A small network was shown many inputs. Here are its activations along a few directions, one row for each input.
In each table, some parts of the input vary, and every possible input appears once, in random order.
Descriptions start from the smaller parts, as in this example, which fits no table here: one of 8 places around a ring, together with either a single point or one of 11 places along a line or (one of 3 separate values, together with one of 4 places along a line).
Shared parts are said once, and a part with two or three values counts as separate values.
In the rows, 100 means zero.

Other details of the inputs vary at random and push rows far along two fixed directions, the same in every table; ignore that.

Table:
row 1: 110; 103; 109; 89; 88; 107; 107; 73; 112; 99; 128; 97; 137; 129; 79
row 2: 126; 105; 104; 81; 107; 83; 72; 119; 110; 128; 161; 108; 111; 115; 44
row 3: 124; 107; 95; 79; 106; 82; 67; 125; 96; 136; 154; 103; 113; 118; 49
row 4: 115; 96; 114; 127; 98; 91; 127; 79; 125; 95; 57; 97; 110; 117; 118
row 5: 79; 93; 105; 70; 92; 105; 87; 72; 114; 71; 136; 106; 120; 131; 95
row 6: 110; 104; 110; 89; 89; 106; 111; 72; 116; 99; 134; 100; 136; 130; 77
row 7: 80; 93; 99; 63; 93; 107; 86; 74; 106; 87; 128; 104; 120; 122; 100
row 8: 77; 91; 99; 104; 101; 103; 115; 72; 108; 80; 68; 99; 101; 102; 128
row 9: 81; 98; 107; 72; 95; 102; 88; 76; 113; 70; 133; 106; 117; 125; 93
row 10: 92; 104; 97; 60; 100; 97; 66; 112; 95; 102; 161; 111; 96; 97; 60
row 11: 139; 120; 83; 142; 95; 95; 110; 171; 67; 138; 74; 84; 55; 45; 83
row 12: 78; 94; 103; 68; 93; 108; 86; 76; 108; 85; 126; 105; 117; 120; 95
row 13: 90; 107; 87; 64; 110; 92; 63; 120; 84; 118; 154; 103; 93; 91; 68
row 14: 143; 113; 89; 144; 108; 81; 96; 171; 83; 141; 68; 93; 48; 54; 80
row 15: 97; 101; 92; 69; 120; 97; 64; 117; 90; 107; 157; 108; 92; 90; 61
row 16: 125; 120; 104; 83; 97; 96; 85; 118; 98; 120; 165; 103; 112; 100; 40
row 17: 110; 97; 115; 131; 97; 107; 124; 84; 107; 101; 65; 105; 114; 105; 132
row 18: 108; 96; 115; 127; 95; 108; 123; 83; 107; 102; 69; 104; 120; 109; 131
row 19: 98; 103; 98; 68; 121; 91; 67; 117; 92; 103; 159; 110; 92; 87; 59
row 20: 114; 90; 102; 123; 95; 95; 123; 83; 115; 103; 57; 94; 115; 123; 122
row 21: 82; 90; 94; 106; 111; 105; 116; 84; 96; 88; 62; 93; 92; 99; 137
row 22: 85; 88; 95; 104; 110; 107; 115; 82; 101; 84; 64; 95; 96; 99; 135
row 23: 108; 113; 78; 124; 100; 95; 88; 174; 63; 117; 74; 87; 34; 45; 103
row 24: 82; 94; 99; 68; 91; 107; 82; 77; 108; 78; 130; 98; 120; 129; 103
row 25: 93; 108; 98; 62; 102; 94; 66; 116; 94; 101; 159; 112; 94; 92; 57
row 26: 110; 100; 121; 127; 100; 104; 128; 78; 113; 95; 71; 108; 118; 106; 130
row 27: 81; 87; 100; 107; 109; 109; 114; 77; 106; 80; 66; 97; 98; 102; 131
row 28: 109; 100; 103; 128; 85; 107; 137; 86; 97; 101; 58; 82; 113; 110; 123
row 29: 76; 91; 100; 107; 101; 101; 119; 74; 109; 79; 69; 101; 98; 99; 128
row 30: 83; 94; 100; 111; 90; 109; 112; 85; 105; 70; 64; 94; 91; 106; 133
row 31: 105; 113; 79; 119; 101; 95; 91; 171; 60; 126; 69; 91; 32; 37; 101
row 32: 83; 87; 102; 108; 111; 104; 119; 78; 107; 77; 68; 100; 94; 98; 129
row 33: 92; 105; 95; 60; 100; 99; 62; 111; 93; 104; 159; 110; 97; 98; 61
row 34: 80; 94; 103; 71; 92; 109; 82; 78; 110; 76; 131; 100; 119; 129; 96
row 35: 138; 116; 95; 149; 108; 91; 102; 173; 73; 142; 81; 106; 51; 37; 92
row 36: 76; 95; 106; 69; 105; 97; 91; 68; 114; 81; 132; 108; 121; 117; 91
row 37: 108; 95; 110; 122; 95; 106; 122; 79; 105; 103; 71; 104; 125; 114; 134
row 38: 106; 97; 110; 125; 96; 105; 123; 85; 97; 107; 65; 102; 120; 111; 135
row 39: 75; 92; 99; 106; 100; 106; 114; 77; 107; 83; 63; 96; 100; 99; 130
row 40: 111; 90; 109; 123; 95; 98; 122; 78; 121; 99; 59; 95; 117; 126; 119
row 41: 110; 101; 107; 128; 85; 110; 136; 84; 107; 96; 61; 86; 113; 108; 117
row 42: 106; 111; 74; 126; 110; 90; 92; 171; 65; 127; 69; 92; 33; 29; 99
Description of these inputs: one of 6 places along a line, together with either one of 3 separate values or one of 4 places along a line.
Question: Changing only the place on the line of 6 turns row 28 into row 16. The same change can be made to row 21. Which row results?
Answer: row 19
Question: Which other rows agree with row 39 in the place on the line of 6? List them by row number.
Answer: row 12, row 18, row 27, row 34, row 40, row 41
Question: Change only the place on the line of 4 in row 21. List by row number the other rows that result.
Answer: row 13, row 23, row 31
Question: Change only the place on the line of 4 in row 29. List by row number the other rows that result.
Answer: row 5, row 10, row 32

Table:
row 43: 106; 103; 102; 133; 109; 92; 101; 137; 95; 102; 61; 110; 56; 57; 116
row 44: 103; 106; 99; 133; 110; 99; 120; 125; 84; 107; 66; 103; 64; 48; 115
row 45: 121; 106; 111; 111; 75; 110; 115; 88; 103; 105; 102; 97; 129; 126; 100
row 46: 129; 107; 103; 114; 97; 88; 106; 110; 109; 121; 105; 93; 110; 112; 68
row 47: 92; 95; 98; 88; 101; 93; 100; 83; 116; 80; 103; 93; 102; 118; 92
row 48: 90; 95; 98; 56; 110; 92; 53; 101; 100; 112; 160; 115; 118; 123; 80
row 49: 96; 99; 95; 55; 107; 95; 75; 88; 110; 100; 163; 99; 117; 121; 47
row 50: 71; 86; 116; 80; 73; 116; 108; 38; 127; 57; 96; 102; 141; 155; 134
row 51: 102; 98; 85; 136; 113; 94; 108; 140; 76; 111; 35; 92; 52; 60; 138
row 52: 118; 115; 71; 94; 125; 89; 55; 186; 55; 152; 136; 101; 48; 41; 55
row 53: 136; 106; 94; 157; 104; 93; 121; 146; 79; 142; 34; 91; 73; 67; 129
row 54: 76; 88; 105; 91; 92; 106; 133; 36; 125; 71; 76; 92; 131; 133; 120
row 55: 93; 96; 111; 96; 111; 99; 99; 87; 112; 80; 107; 111; 103; 103; 105
row 56: 95; 99; 99; 46; 102; 85; 53; 95; 117; 100; 181; 111; 116; 130; 41
row 57: 105; 104; 98; 108; 116; 99; 97; 121; 91; 107; 106; 107; 78; 67; 89
row 58: 73; 95; 107; 92; 75; 122; 129; 46; 108; 69; 85; 92; 133; 128; 133
row 59: 90; 100; 93; 134; 81; 118; 137; 99; 89; 81; 33; 82; 80; 81; 144
row 60: 83; 93; 96; 96; 106; 105; 109; 79; 92; 103; 83; 98; 112; 103; 128
row 61: 113; 92; 128; 122; 97; 105; 135; 49; 132; 90; 79; 109; 147; 136; 127
row 62: 108; 117; 91; 58; 94; 97; 47; 146; 80; 111; 188; 102; 88; 91; 40
Question: What do these inputs look like to the network?
Answer: one of 4 separate values, together with either a single point or one of 4 places along a line
Question: Change only the choice among 4 separate values in row 60. List by row number the other rows that result.
Answer: row 44, row 54, row 58
Question: Change only the choice among 4 separate values in row 50. List by row number the other rows that result.
Answer: row 43, row 48, row 56
